Each row below holds a small network's activations on one input, seen along a few directions.
In each table, some parts of the input vary, and every possible input appears once, in random order.
A made-up example of a description, with smaller parts first: one of 4 places along a line, together with either a single point or one of 9 places along a line or (one of 2 separate values, together with one of 5 places around a ring).
Shared parts are said once, and a part with two or three values counts as separate values.
In the rows, 128 means zero.

Other details of the inputs shift rows strongly along three fixed directions, in all tables alike. That doesn't count.
To show where, the next rows are all for the same input, with only those details redrawn:
[ 94 170 131 113 155 101 155 150 133 119 137  93 152]
[ 77 123 131 184 155  99 115  84  91  81 103 112 120]
[105 136 154 111 126 129 133  95 120  58 122 170  82]
[103 144 139 125 136 117 138 117 117  91 125 130 117]
[162 131 138 117  75 155 151 157 111 119 146 134 131]
[129 112 115 195 109 118 126 136  82 137 125  72 169]
[167 128 116 154  78 144 149 186  98 164 151  73 189]
[ 92 131 115 187 149  96 124 121  92 120 118  69 163]

Rows:
R1: [164 117 139 112 104 169 114 127 105 107 132 174  95]
R2: [ 98 170 128 112 138 109 169 163 137 158 134  67 166]
R3: [185  79 130 171  65 147 106 132 106  97 109 133 125]
R4: [ 79 154 123 166 181  65 117 114 137 100 104  79 154]
R5: [173 115 115 144  87 143 144 199 100 166 148  69 180]
R6: [150  83 120 176 134 121  64  68 101  75 111 158 111]
R7: [142  87 113 164 149 119  82 110 133 126 137 135 145]
R8: [140 178 156  24 120 179 174 185 186 181 173 167 128]
R9: [110 132 119 129 171  75 116 110 144  74 122 111 123]
R10: [ 94 121 119 120 167 108 113  95 154 146 102 149  99]
R11: [112 128 144  97 162 148 116 132 143 123 139 172 103]
R12: [152 144 127 133 135 129 122 180 157 187 153 109 185]
R13: [101 163 118 110 156  95 150 135 133 113 149  93 155]
R14: [169  66 105 224  63 136 102 128  89 145  99  68 167]
R15: [180 106 133 121  74 183 128 148 105 161 132 133 126]
R16: [103 146 121  85 165 135 155 140 147 187 127 133 113]
R17: [140 113  90 186 124 100 112 126 107 181 100  71 159]
R18: [112 160 128  75 142 148 166 139 155 180 141 151 119]
R19: [108 152 146 101 180 102 101 107 152  78 109 166  95]
R20: [139 150 145  84 128 133 124 132 161 128 119 151 106]
R21: [150  94 152 101  97 199 120 124 130 147 135 189  89]
R22: [153 134 123  76 141 149 137 173 153 163 183 140 147]
R23: [ 82 108 120 179 183 101  87 103 142 150 102 101 148]
R24: [110 107 122 158 154 137  99  86 115 121 147 155 123]
R25: [115 146 132  78 143 134 148 109 126 136 110 163  73]
R26: [184 126 129 121  83 184 141 197 129 201 175 131 172]
R27: [ 82 161 126 109 145  99 169 110 123 128 109 115 111]
R28: [133 126 158 107  92 152 139 101 115  62 128 185  72]
R29: [112 126 126 122 134 126 124  93 153 142 114 169 103]
R30: [141 121 143  71  86 157 163 106 119  94 111 188  46]
R31: [114 165 118 106 185  95 123 150 179 153 163 112 177]
R32: [120  66 134 189  98 144 104  73  75  88  90 132  90]
R33: [118 165 134 114 119 103 156 154 160 139 126  88 157]
R34: [169 109 159  86 105 169 104 134 161 106 137 219  83]
R35: [117 166 117 103 119  91 169 140 155 142 117  99 134]
R36: [128 115 109 177 131  93 112 104 120  92 124  96 156]
R37: [106 127 147 127 144 135 106  92 161 127 119 171 107]
R38: [122 157 116  78 154 106 153 163 139 121 157  93 149]
R39: [216  60 110 174   6 167 127 127  88 135 104 132 112]
R40: [ 87 129 113 147 197  97  94  87 106  96 125 123 118]
The inputs of R35 and R29 match in every part but one. If R2 is changed in the same way as R35 into R29, which row does it become? -> R8
The inputs of R16 and R27 match in every part but one. If R34 is changed in the same way as R16 into R27, which row does it become? -> R4
What do these inputs look like to the network? -> one of 2 separate values, together with one of 4 places along a line, together with one of 5 places along a line
Start at R31 and move only the place on the line of 5, one step at a time. The first step leads to R7. Which rows follow, in order? -> R6, R9, R36
